Each row below holds a small network's activations on one record, seen along a few directions.
Each row is followed by the record's values for the fields GOGO, BIZ, SOTUM, POPUG, SOSU, DEROP, PABO.
Not every record has every field; a missing one is written missing.
Other fields move the rows too, some of them a lot.
In the rows, zero is written as 500.
Strong random noise was added to every row along 12 fixed directions; ignore it. To show where, here is one row again and again, with new noise each time:
[691 577 732 241 563 760 559 814 539 636 671 521 720 417 548 313 326 769
 325 635 334 522 522 533 640 534 429 247 246]
[642 597 632 488 456 564 450 523 578 607 415 413 592 570 505 611 604 634
 723 502 423 476 455 479 585 399 497 607 350]
[392 500 570 530 514 430 645 342 487 307 378 405 413 274 413 677 499 582
 728 589 690 679 415 490 395 459 434 506 321]
[541 657 334 490 669 466 224 515 475 576 462 312 485 666 522 511 626 520
 683 475 262 609 397 469 517 501 628 709 503]
[469 499 497 317 669 476 404 452 520 589 318 426 336 647 484 566 588 455
 590 668 565 524 522 514 204 602 566 520 573]
[600 668 444 299 681 711 311 589 509 490 536 311 505 680 486 398 543 481
 527 578 403 509 457 496 554 583 637 518 553]
[461 603 497 617 634 418 410 618 456 491 538 417 431 612 619 415 591 436
 392 426 248 463 359 388 670 487 511 610 538]
[235 219 591 416 393 540 591 456 388 916 552 367 482 486 346 549 585 345
 659 473 275 513 684 539 395 497 639 580 291]
[348 316 522 502 488 524 445 452 455 650 522 409 416 489 364 624 561 372
 655 473 402 475 570 554 460 488 552 571 469]
[675 477 497 612 548 380 470 512 531 527 359 712 539 380 466 533 469 604
 443 537 495 472 530 587 571 452 453 456 548]
[623 394 539 522 373 546 634 619 549 721 522 669 542 506 843 478 532 576
 524 459 431 467 668 430 270 570 409 461 629]
[718 424 447 377 577 694 601 701 600 620 700 389 397 547 633 524 377 561
 623 536 404 540 640 539 607 409 409 464 426]
[639 481 395 307 473 615 426 565 466 678 596 405 452 621 462 415 470 488
 437 550 378 522 647 699 344 642 510 276 642]
[479 572 683 654 460 453 365 409 441 283 379 589 630 294 170 541 522 531
 366 495 533 387 334 625 753 486 485 377 491]

[255 556 455 298 717 610 609 551 478 321 640 214 398 438 560 433 409 484
 652 603 492 788 366 343 464 496 566 618 232]
<GOGO:lut BIZ:gad SOTUM:sumoz POPUG:missing SOSU:missing DEROP:missing PABO:gon>
[812 548 547 560 538 449 577 681 606 810 465 644 625 538 671 500 443 731
 541 504 370 483 576 441 713 311 461 617 277]
<GOGO:vam BIZ:funed SOTUM:missing POPUG:nuv SOSU:topo DEROP:vol PABO:gon>
[494 330 605 564 556 665 479 707 612 479 755 435 381 466 624 692 403 508
 663 421 426 420 485 437 685 359 304 567 437]
<GOGO:lut BIZ:nudi SOTUM:missing POPUG:missing SOSU:missing DEROP:missing PABO:gon>
[759 554 370 494 485 445 736 345 481 600 325 509 465 597 388 421 553 439
 408 562 651 400 699 595 672 404 640 442 536]
<GOGO:lut BIZ:funed SOTUM:missing POPUG:mis SOSU:topo DEROP:vol PABO:gon>
[640 657 444 448 459 406 550 376 441 444 408 470 591 409 274 434 445 650
 395 596 589 604 495 678 562 494 516 307 376]
<GOGO:vam BIZ:funed SOTUM:missing POPUG:nuv SOSU:vidok DEROP:mome PABO:gon>
[615 393 413 457 703 706 643 614 557 374 594 651 400 404 688 469 349 443
 449 582 741 441 645 401 531 541 492 456 660]
<GOGO:lut BIZ:funed SOTUM:missing POPUG:nuv SOSU:topo DEROP:vol PABO:puv>
[696 768 607 669 243 535 485 511 514 439 576 286 559 827 532 482 716 448
 398 277 399 197 364 481 889 382 431 477 574]
<GOGO:lut BIZ:funed SOTUM:missing POPUG:nuv SOSU:vidok DEROP:mome PABO:puv>
[475 514 584 411 544 529 735 625 464 594 612 388 384 632 638 379 481 432
 305 532 492 429 536 400 560 507 468 407 407]
<GOGO:lut BIZ:funed SOTUM:missing POPUG:nuv SOSU:topo DEROP:mome PABO:puv>
[430 435 358 546 638 461 378 502 528 399 529 486 373 560 478 532 487 356
 525 466 485 477 463 485 583 446 539 638 609]
<GOGO:lut BIZ:gad SOTUM:fave POPUG:missing SOSU:missing DEROP:missing PABO:gon>
[324 557 720 510 618 694 557 453 483 177 513 457 583 308 316 537 459 463
 505 552 744 417 343 347 817 439 575 561 311]
<GOGO:lut BIZ:funed SOTUM:missing POPUG:nuv SOSU:topo DEROP:vol PABO:gon>
[546 740 573 757 514 335 542 411 482 316 318 576 650 483 527 443 653 550
 391 425 529 383 316 318 838 366 560 666 433]
<GOGO:vam BIZ:funed SOTUM:missing POPUG:nuv SOSU:vidok DEROP:mome PABO:gon>
[533 654 487 398 447 276 577 564 486 598 482 337 335 795 574 352 520 492
 253 526 357 553 419 565 383 536 407 359 490]
<GOGO:lut BIZ:gad SOTUM:fave POPUG:missing SOSU:missing DEROP:missing PABO:gon>
[404 366 612 462 561 624 417 495 583 466 522 481 371 606 433 666 532 339
 574 526 641 280 522 457 513 470 488 573 582]
<GOGO:vam BIZ:funed SOTUM:missing POPUG:nuv SOSU:topo DEROP:mome PABO:gon>
[793 680 645 607 488 615 638 673 612 333 511 643 533 570 767 421 463 568
 291 475 669 291 434 363 754 468 365 418 633]
<GOGO:lut BIZ:funed SOTUM:missing POPUG:nuv SOSU:topo DEROP:vol PABO:puv>
[552 356 471 682 448 466 433 373 548 419 459 550 397 417 394 790 533 485
 723 437 636 413 562 588 534 393 387 551 597]
<GOGO:vam BIZ:funed SOTUM:missing POPUG:nuv SOSU:topo DEROP:vol PABO:puv>
[527 505 482 384 578 424 487 577 552 407 519 502 331 536 486 481 348 513
 360 609 568 570 443 608 385 541 370 343 551]
<GOGO:lut BIZ:gad SOTUM:sumoz POPUG:missing SOSU:missing DEROP:missing PABO:gon>
[121 654 632 443 613 260 366 303 368 314 192 483 513 539 281 352 679 371
 256 609 510 513 241 436 319 662 667 525 519]
<GOGO:lut BIZ:gad SOTUM:lufog POPUG:missing SOSU:missing DEROP:missing PABO:gon>
[348 378 532 342 657 597 599 693 389 768 583 562 389 664 729 162 529 260
 139 552 283 420 681 348 309 750 661 449 699]
<GOGO:vam BIZ:nudi SOTUM:missing POPUG:missing SOSU:missing DEROP:missing PABO:puv>
[597 378 315 589 566 667  98 627 537 614 740 551 595 490 612 713 458 594
 803 336 372 481 559 502 495 496 460 641 634]
<GOGO:lut BIZ:funed SOTUM:missing POPUG:mis SOSU:topo DEROP:vol PABO:puv>
[333 557 542 511 465 705 269 568 409 199 764 414 606 399 357 408 433 415
 338 396 448 450 322 550 652 636 493 332 619]
<GOGO:lut BIZ:gad SOTUM:sumoz POPUG:missing SOSU:missing DEROP:missing PABO:gon>
[474 475 150 635 597 309 420 436 407 393 612 544 457 350 629 554 433 600
 550 427 498 691 506 507 340 537 432 476 606]
<GOGO:lut BIZ:funed SOTUM:missing POPUG:nuv SOSU:vidok DEROP:mome PABO:gon>
[351 495 289 573 659 455 186 482 490 369 611 248 292 704 379 581 571 263
 622 372 313 495 359 512 660 431 559 732 617]
<GOGO:lut BIZ:gad SOTUM:fave POPUG:missing SOSU:missing DEROP:missing PABO:puv>
[470 318 517 597 349 434 509 417 580 554 455 569 404 528 677 728 630 480
 733 420 556 425 591 478 185 492 360 553 681]
<GOGO:lut BIZ:gad SOTUM:fave POPUG:missing SOSU:missing DEROP:missing PABO:puv>
[707 399 371 625 450 641 439 638 560 675 671 509 444 612 666 534 510 401
 618 336 300 392 643 515 662 436 488 610 699]
<GOGO:lut BIZ:nudi SOTUM:missing POPUG:missing SOSU:missing DEROP:missing PABO:puv>
[474 482 502 399 691 543 536 581 521 596 487 505 454 546 546 458 446 483
 485 591 514 515 533 399 542 480 582 601 400]
<GOGO:vam BIZ:funed SOTUM:missing POPUG:nuv SOSU:topo DEROP:vol PABO:gon>
[579 658 520 682 522 490 284 585 535 153 626 483 361 561 628 608 476 526
 385 414 612 387 278 505 526 579 237 348 793]
<GOGO:vam BIZ:funed SOTUM:missing POPUG:nuv SOSU:topo DEROP:vol PABO:puv>
[572 658 678 571 378 446 794 515 524 579 370 469 469 630 764 416 640 501
 447 485 503 440 458 320 494 479 480 546 470]
<GOGO:lut BIZ:nudi SOTUM:missing POPUG:missing SOSU:missing DEROP:missing PABO:gon>
[560 339 417 387 631 498 373 718 562 752 636 656 437 571 840 576 401 659
 515 538 447 525 634 462 121 609 335 427 623]
<GOGO:lut BIZ:funed SOTUM:missing POPUG:mis SOSU:topo DEROP:vol PABO:gon>
[687 784 316 384 629 375 644 378 419 550 328 376 601 496 363 312 495 666
 453 647 483 719 507 551 650 429 699 490 234]
<GOGO:vam BIZ:funed SOTUM:missing POPUG:mis SOSU:topo DEROP:vol PABO:gon>
[358 553 505 624 469 448 318 516 362 582 443 651 692 407 496 305 562 455
 344 417 275 555 422 456 473 671 658 574 601]
<GOGO:vam BIZ:nudi SOTUM:missing POPUG:missing SOSU:missing DEROP:missing PABO:gon>
[661 407 240 454 535 719 467 546 538 413 630 644 548 457 703 417 439 465
 560 456 571 523 707 487 368 608 542 476 812]
<GOGO:lut BIZ:gad SOTUM:fave POPUG:missing SOSU:missing DEROP:missing PABO:puv>
[469 482 487 536 377 423 446 519 494 470 516 628 537 485 533 455 450 502
 367 452 506 502 467 558 370 585 435 400 632]
<GOGO:lut BIZ:gad SOTUM:sumoz POPUG:missing SOSU:missing DEROP:missing PABO:gon>
[534 630 538 721 436 535 594 500 465 287 535 534 669 301 644 456 554 617
 543 377 446 541 388 339 711 452 482 569 455]
<GOGO:lut BIZ:nudi SOTUM:missing POPUG:missing SOSU:missing DEROP:missing PABO:puv>
[437 455 697 362 331 481 457 477 477 761 443 559 716 596 354 467 593 556
 386 512 416 335 558 574 420 509 541 389 369]
<GOGO:lut BIZ:gad SOTUM:lufog POPUG:missing SOSU:missing DEROP:missing PABO:gon>
[780 762 344 371 367 569 579 533 550 526 505 369 525 831 675 267 555 491
 396 470 464 513 533 514 492 550 566 447 655]
<GOGO:lut BIZ:gad SOTUM:fave POPUG:missing SOSU:missing DEROP:missing PABO:gon>
[546 612 754 463 482 549 458 509 520 600 375 557 770 502 417 509 598 663
 512 532 478 368 433 414 661 422 569 562 264]
<GOGO:lut BIZ:funed SOTUM:missing POPUG:nuv SOSU:topo DEROP:mome PABO:puv>

Which values does each new row have?
[542 559 462 558 481 517 471 431 524 551 436 487 636 466 478 601 533 580
 760 456 548 562 471 416 606 384 606 736 326]
<GOGO:lut BIZ:funed SOTUM:missing POPUG:nuv SOSU:topo DEROP:mome PABO:gon>
[690 587 606 555 198 574 392 418 512 563 452 446 629 559 267 579 576 527
 543 417 479 363 491 724 632 480 483 366 559]
<GOGO:lut BIZ:nudi SOTUM:missing POPUG:missing SOSU:missing DEROP:missing PABO:gon>
[488 491 500 256 562 512 470 480 440 737 448 391 475 616 386 486 531 516
 514 634 478 537 595 582 290 591 592 413 392]
<GOGO:lut BIZ:funed SOTUM:missing POPUG:nuv SOSU:topo DEROP:mome PABO:puv>
[614 659 351 390 673 688 371 460 529 367 420 485 557 523 546 470 509 528
 656 597 674 589 499 423 429 602 668 610 601]
<GOGO:vam BIZ:funed SOTUM:missing POPUG:nuv SOSU:topo DEROP:vol PABO:puv>
[614 633 424 667 554 515 649 579 502 308 569 512 492 458 821 383 526 536
 439 414 458 524 443 319 645 482 448 547 613]
<GOGO:lut BIZ:nudi SOTUM:missing POPUG:missing SOSU:missing DEROP:missing PABO:puv>
[391 448 725 588 452 447 593 605 594 560 474 535 438 648 679 539 597 400
 473 432 440 314 414 315 585 384 430 674 456]
<GOGO:lut BIZ:gad SOTUM:sumoz POPUG:missing SOSU:missing DEROP:missing PABO:gon>
[497 586 630 483 420 551 548 530 482 353 461 677 635 533 506 259 516 418
  97 503 584 291 460 467 574 619 540 322 690]
<GOGO:lut BIZ:gad SOTUM:fave POPUG:missing SOSU:missing DEROP:missing PABO:gon>
[547 589 493 542 532 281 254 532 498 569 343 727 577 532 561 519 498 651
 366 532 522 501 393 532 263 623 437 443 622]
<GOGO:lut BIZ:funed SOTUM:missing POPUG:nuv SOSU:topo DEROP:mome PABO:gon>
[264 282 675 393 702 470 374 628 499 509 531 641 424 392 442 540 406 485
 358 612 469 456 476 501 331 580 404 403 475]
<GOGO:lut BIZ:gad SOTUM:fave POPUG:missing SOSU:missing DEROP:missing PABO:puv>
[489 446 467 513 631 446 348 648 563 507 567 578 445 520 727 510 498 576
 513 498 334 552 476 442 331 541 374 550 599]
<GOGO:vam BIZ:gad SOTUM:fave POPUG:missing SOSU:missing DEROP:missing PABO:puv>
[520 380 667 462 278 768 466 501 597 462 560 610 663 483 382 556 476 427
 543 434 638 287 572 543 596 486 510 470 577]
<GOGO:lut BIZ:gad SOTUM:fave POPUG:missing SOSU:missing DEROP:missing PABO:gon>
[582 561 400 505 540 348 236 527 475 627 532 399 348 717 448 632 501 531
 468 478 456 463 441 650 393 542 395 394 606]
<GOGO:lut BIZ:funed SOTUM:missing POPUG:nuv SOSU:topo DEROP:vol PABO:gon>
[687 633 530 471 414 436 476 544 543 595 474 372 420 645 544 568 522 627
 540 517 439 534 449 616 426 493 360 376 491]
<GOGO:lut BIZ:nudi SOTUM:missing POPUG:missing SOSU:missing DEROP:missing PABO:gon>
[530 274 516 613 508 611 518 559 595 517 553 676 470 377 608 655 439 470
 650 449 583 404 614 447 542 426 440 601 599]
<GOGO:lut BIZ:nudi SOTUM:missing POPUG:missing SOSU:missing DEROP:missing PABO:gon>
[306 377 527 365 602 782 462 647 516 456 727 437 458 436 672 480 418 443
 611 519 469 584 523 366 353 624 501 556 533]
<GOGO:vam BIZ:nudi SOTUM:missing POPUG:missing SOSU:missing DEROP:missing PABO:gon>
[257 278 629 451 660 465 490 515 573 574 382 558 265 714 375 516 566 118
 356 566 530 209 528 424 599 430 625 694 584]
<GOGO:lut BIZ:gad SOTUM:sumoz POPUG:missing SOSU:missing DEROP:missing PABO:gon>
[498 512 328 500 537 606 519 506 418 573 642 365 471 570 497 427 480 372
 527 429 470 528 571 470 642 505 646 577 503]
<GOGO:lut BIZ:funed SOTUM:missing POPUG:nuv SOSU:topo DEROP:vol PABO:gon>
[583 730 590 580 102 548 613 300 460 413 415 199 398 824 409 472 765 257
 451 366 564 295 433 597 571 547 528 392 745]
<GOGO:lut BIZ:nudi SOTUM:missing POPUG:missing SOSU:missing DEROP:missing PABO:gon>
